Each row below holds a small network's activations on one input, seen along a few directions.
In each table, some parts of the input vary, and every possible input appears once, in random order.
A made-up example of a description, with smaller parts first: ring(8) and (point or line(11) or (values(3) and line(6))).
Shared parts are said once, and a part with two or three values counts as separate values.
(in the rows, 128 means zero)

Other details of the inputs vary at random and push rows far along two fixed directions, the same in every table; ignore that.

Rows:
x1: [113  90 123 109  95 110  90 115  54 154 126  84 145 178]
x2: [109  97 115 106  86 121  86 144  60 137 117  83 139 186]
x3: [100  90 111  98  95 118  95 132  65 135 121  83 141 176]
x4: [148 131 110  70 175 136 182 127 131 164 117 156  84  77]
x5: [142 139 108  71 173 136 181 129 125 155 109 154  90  77]
x6: [173 164 125 101 147 142 191 144 129 167  84 143 103  91]
x7: [167 150 116  60 160 116 192 122 143 166 110 150 126  67]
x8: [167 151 118  93 158 145 184 139 131 161  95 142 108  92]
x9: [154 144 112  84 169 140 184 136 132 159  99 144 103  84]
x10: [168 160 123  90 158 137 193 138 138 159  83 143 110  94]
x11: [157 148 110  54 160 120 193 131 148 155 110 148 122  67]
x12: [147 141 107  48 169 118 199 120 152 152 113 148 123  59]
x13: [121 164 143 167 146 120 137 117 233  71 178 182 157  72]
x14: [119  98 117 111  84 114  84 136  52 149 117  82 141 187]
x15: [101  84 117 104 103 110  95 112  62 142 128  82 143 172]
x16: [112 149 147 165 161 109 142  88 228  78 185 174 160  63]
x17: [115  90 123 109  97 110  92 115  56 152 128  84 144 179]
x18: [145 141 105  49 168 119 198 118 152 149 116 151 124  60]
x19: [118 134 160 223 112 140  82 127 188  77 169 143 144 152]
x20: [100 104 113 113 109 134  96 141  49 139 104  93 106 181]
x21: [ 99 133 151 208  97 114  64 116 172  67 186 139 169 150]
x22: [134 100 126 134  98 147  97 146  67 154 109  87 116 190]
x23: [123 142 163 236 101 147  75 132 185  80 172 142 140 149]
x24: [ 96 142 153 217 117 131  82 128 178  66 156 137 148 152]
x25: [153 171 163 199 144 141 139 122 239  93 164 183 128  81]
x26: [159 138 122  58 169 110 192 104 137 171 117 146 128  64]
x27: [116  90 117 102 119 130 107 136  69 152 119 103  94 169]
x28: [126  94 121 116 111 136 104 141  74 155 109  90 110 180]
x29: [138 112 128 138  86 145  98 155  56 155  99  85 114 190]
x30: [108 167 147 180 162 127 137 113 224  69 164 189 126  77]
x31: [ 81 117 149 200 115 110  75  93 178  61 194 135 171 137]
x32: [126 115 123 137  94 141 100 152  53 145  91  81 124 196]
x33: [ 78 117 147 215  98 118  72 121 173  30 166 153 167 136]
x34: [135 119 134 140  82 136 102 154  59 153  88  83 116 197]
x35: [102 128 150 220 122 140  77 126 180  76 176 142 139 144]
x36: [153 155 112  85 168 137 190 136 133 158  89 143 107  83]
Each input here is: point or (values(3) and ring(5)) or (line(4) and line(5)).
Which other rows does x17 become when the values(3) part takes its other values? List them by row number.
Answer: x1, x26
Start at x24 and move only the line(5) part, one step at a time. The first step leads to x36. Which rows follow, in order?
Answer: x9, x35, x28
Which other rows does x24 become when the line(4) part takes its other values? List them by row number.
Answer: x10, x30, x34
Which other rows does x13 become when the ring(5) part takes its other values? List them by row number.
Answer: x17, x18, x21, x31

Rows:
x37: [134 141 148 188  98 134  93 140 133 118 138 121 143 160]
x38: [ 97 113 135 159  98 113  83 117 125  99 160 117 151 159]
x39: [133 155 130 141 169 137 159 124 193 108 141 168 119  80]
x40: [107 123 132 170 126 139 103 132 149  98 144 134 127 141]
x41: [127 155 131 131 150 117 152 116 178 100 142 162 147  81]
x42: [ 97 101 139 171 103 128  63 127 120 101 163 111 134 171]
x43: [127 105 108  72 110 122 135 136  60 153  92  98 129 146]
x44: [ 87 118 137 184  94 127  71 133 113  86 139 107 144 181]
x45: [159 135 106  38 167 112 195 118 129 174 104 148 117  69]
x46: [141 150 150 192 119 148 108 137 149 116 132 138 118 141]
x47: [142 101 106  68 131 132 143 136  79 171 108 108 102 130]
x48: [141 167 127 111 165 119 184 112 193 110 135 177 139  52]
x49: [139 132 136 110 170 107 163  79 174 143 163 152 146  69]
x50: [129  97 113  77 119 130 122 135  63 168 111  95 103 158]
x51: [109 135 134 172 133 138 111 127 160  96 149 141 125 134]
x52: [121 152 134 148 149 126 143 127 177  97 137 155 137  94]
x53: [169 119 124  91  88 130 134 148  72 181  86  77 142 170]
x54: [152 125 107  48 149 115 179 122 113 168 105 136 119  84]
x55: [119 103 110  88 109 129 122 147  51 155  85  86 117 169]
x56: [133 134 153 201 113 157  98 147 130 117 127 129 103 169]
Describe the family of inputs behind these rows.
Answer: point or line(4) or (values(3) and ring(5))
Which other rows does x54 become when the values(3) part takes its other values? List them by row number.
Answer: x38, x45
Which other rows belong to the same alternative as x37? List them by row number.
Answer: x46, x53, x56

Rows:
x57: [135 127 132 130 120 122 125 128 131 128 135 130 133 128]
x58: [129 137 130 135 124 129 126 130 127 125 126 131 129 129]
x59: [126 126 127 132 129 130 125 134 132 122 127 130 126 130]
x60: [132 128 132 133 126 132 128 130 134 125 126 126 131 133]
x61: [125 126 131 132 130 122 125 122 131 128 130 129 133 130]
x62: [131 125 132 129 125 127 120 125 130 129 136 131 128 126]
x63: [127 131 130 136 129 130 125 130 129 128 130 128 123 129]
x64: [132 134 131 136 125 131 128 129 130 127 128 128 131 131]
x65: [131 134 133 138 127 130 127 126 129 131 130 127 127 131]
x66: [124 124 128 132 130 129 124 125 128 127 133 128 131 125]
x67: [129 132 130 132 125 130 126 132 132 122 124 128 130 130]
x68: [125 126 126 124 131 128 123 126 126 129 135 124 131 127]
x69: [129 130 130 132 125 130 126 133 133 122 124 128 130 130]
x70: [124 130 125 127 124 124 125 128 132 123 132 125 136 125]
x71: [121 123 126 130 130 130 126 125 128 123 134 130 129 126]
x72: [131 128 132 135 126 132 128 129 135 129 128 125 127 132]
x73: [120 126 124 125 127 128 125 127 132 123 134 127 133 127]
x74: [126 130 127 135 130 130 125 131 128 126 129 132 123 129]
x75: [121 127 126 125 130 125 125 123 131 122 135 129 128 131]
x76: [128 118 114 100 130 129 133 129 104 143 120 115 122 134]
x77: [122 123 130 130 131 127 127 123 127 120 132 130 125 127]
x78: [124 127 126 131 125 126 127 127 129 123 129 127 136 124]
x79: [128 127 127 132 127 127 127 124 129 125 130 127 137 127]
x80: [128 127 129 129 130 127 125 126 131 127 136 124 136 128]
x81: [122 126 131 130 131 124 124 121 129 126 131 129 127 128]
x82: [126 128 128 132 128 131 126 134 131 123 127 131 126 130]
x83: [126 128 127 135 130 131 124 130 129 125 129 131 123 129]
x84: [131 130 132 137 126 132 127 128 132 129 129 127 127 131]
x85: [126 129 128 134 128 131 125 132 128 123 128 132 126 129]
x86: [129 135 130 134 124 129 126 131 128 124 125 130 130 129]
x87: [127 124 130 134 129 126 126 121 129 127 129 129 133 128]
x88: [121 124 131 130 129 127 128 126 127 119 131 129 128 126]
x89: [128 126 130 134 129 131 125 131 134 127 129 126 123 130]
x90: [125 130 129 128 127 120 126 126 132 126 132 126 137 130]
x91: [140 116 111  81 125 125 141 134  81 163 103 102 124 139]
x92: [126 128 127 133 128 131 126 133 130 123 128 131 126 130]
x93: [124 127 129 131 125 124 127 125 127 121 126 128 132 125]
x94: [125 133 129 135 128 129 127 131 126 125 129 132 125 129]
x95: [122 129 129 126 131 124 122 123 130 127 135 128 131 129]
x96: [131 123 125 106 130 122 131 128 108 146 120 117 129 135]
x97: [132 132 131 135 125 132 128 128 130 126 127 128 130 131]
x98: [126 132 128 136 130 129 125 129 127 126 130 132 122 130]
x99: [128 129 130 136 129 132 125 129 130 128 129 128 123 129]
x100: [122 129 130 129 124 121 127 125 130 122 127 128 132 127]
x101: [127 127 130 135 128 131 126 131 133 127 129 127 123 130]
x102: [127 128 130 135 128 132 125 130 132 128 130 128 123 129]
x103: [164 167 121  70 192 125 223 116 191 146 115 183 110  27]
x104: [126 125 127 132 130 131 125 132 133 123 128 129 123 131]
x105: [127 124 127 127 121 127 124 126 131 125 134 133 130 127]
x106: [132 131 131 135 125 132 128 129 132 126 127 127 131 132]
x107: [131 129 131 136 126 132 128 129 133 129 129 126 127 132]
x108: [125 131 128 134 128 130 126 133 128 124 129 132 126 129]
x109: [136 115 116  89 126 122 141 130  86 159 101 109 122 139]
x110: [120 124 127 129 128 129 127 128 128 122 132 129 132 125]
x111: [129 123 126 127 125 128 122 123 131 126 136 133 127 128]
x112: [126 126 127 133 130 131 125 132 132 124 129 130 123 130]
x113: [121 125 129 127 130 125 126 122 129 121 132 129 125 129]
x114: [132 136 131 137 125 130 128 127 128 128 128 129 130 131]
x115: [135 125 134 130 123 125 124 127 131 131 137 130 132 127]
x116: [124 124 130 132 130 127 125 122 127 125 130 130 128 126]
x117: [146 105 106  61 125 125 150 134  53 181  81  96 113 144]
x118: [121 131 127 126 123 120 126 127 132 124 130 127 135 127]
x119: [128 124 129 133 129 129 127 124 129 128 132 127 135 127]
x120: [129 134 130 134 125 130 125 131 129 123 124 130 130 128]
x121: [119 127 127 124 127 124 126 126 132 122 133 128 131 129]
x122: [131 127 132 135 126 132 128 130 136 129 128 125 127 132]
x123: [127 133 131 137 129 129 125 128 127 129 130 129 123 129]
x124: [126 127 127 134 130 131 124 131 130 125 129 131 123 130]
x125: [132 130 131 134 125 132 128 130 133 126 127 127 131 132]
x126: [131 132 132 137 126 130 127 128 131 130 129 127 127 131]
x127: [131 128 130 128 117 122 124 129 131 126 133 131 132 125]
x128: [129 133 129 133 125 130 126 132 130 123 124 129 130 129]
Describe the family of inputs behind these rows.
Answer: ring(6) and (point or ring(5) or line(6))
Changing only the ring(6) part turns x89 into x69. The same change can be made to x66. Which row results?
Answer: x78
Which other rows does x64 become when the ring(6) part takes its other values? List them by row number.
Answer: x63, x74, x86, x108, x126
Which other rows does x124 become when the line(6) part takes its other values? List them by row number.
Answer: x74, x83, x98, x104, x112
List by row number the other rows that have the ring(6) part in common with x108.
Answer: x59, x73, x82, x85, x88, x92, x94, x103, x105, x110, x121
Which other rows does x66 become when the ring(5) part takes its other values? List them by row number.
Answer: x68, x81, x95, x116
List by row number the other rows that have the ring(6) part in common with x117.
Answer: x57, x60, x64, x79, x90, x91, x97, x106, x109, x114, x125
Which other rows does x77 become when the ring(5) part takes its other values? List them by row number.
Answer: x71, x75, x76, x113
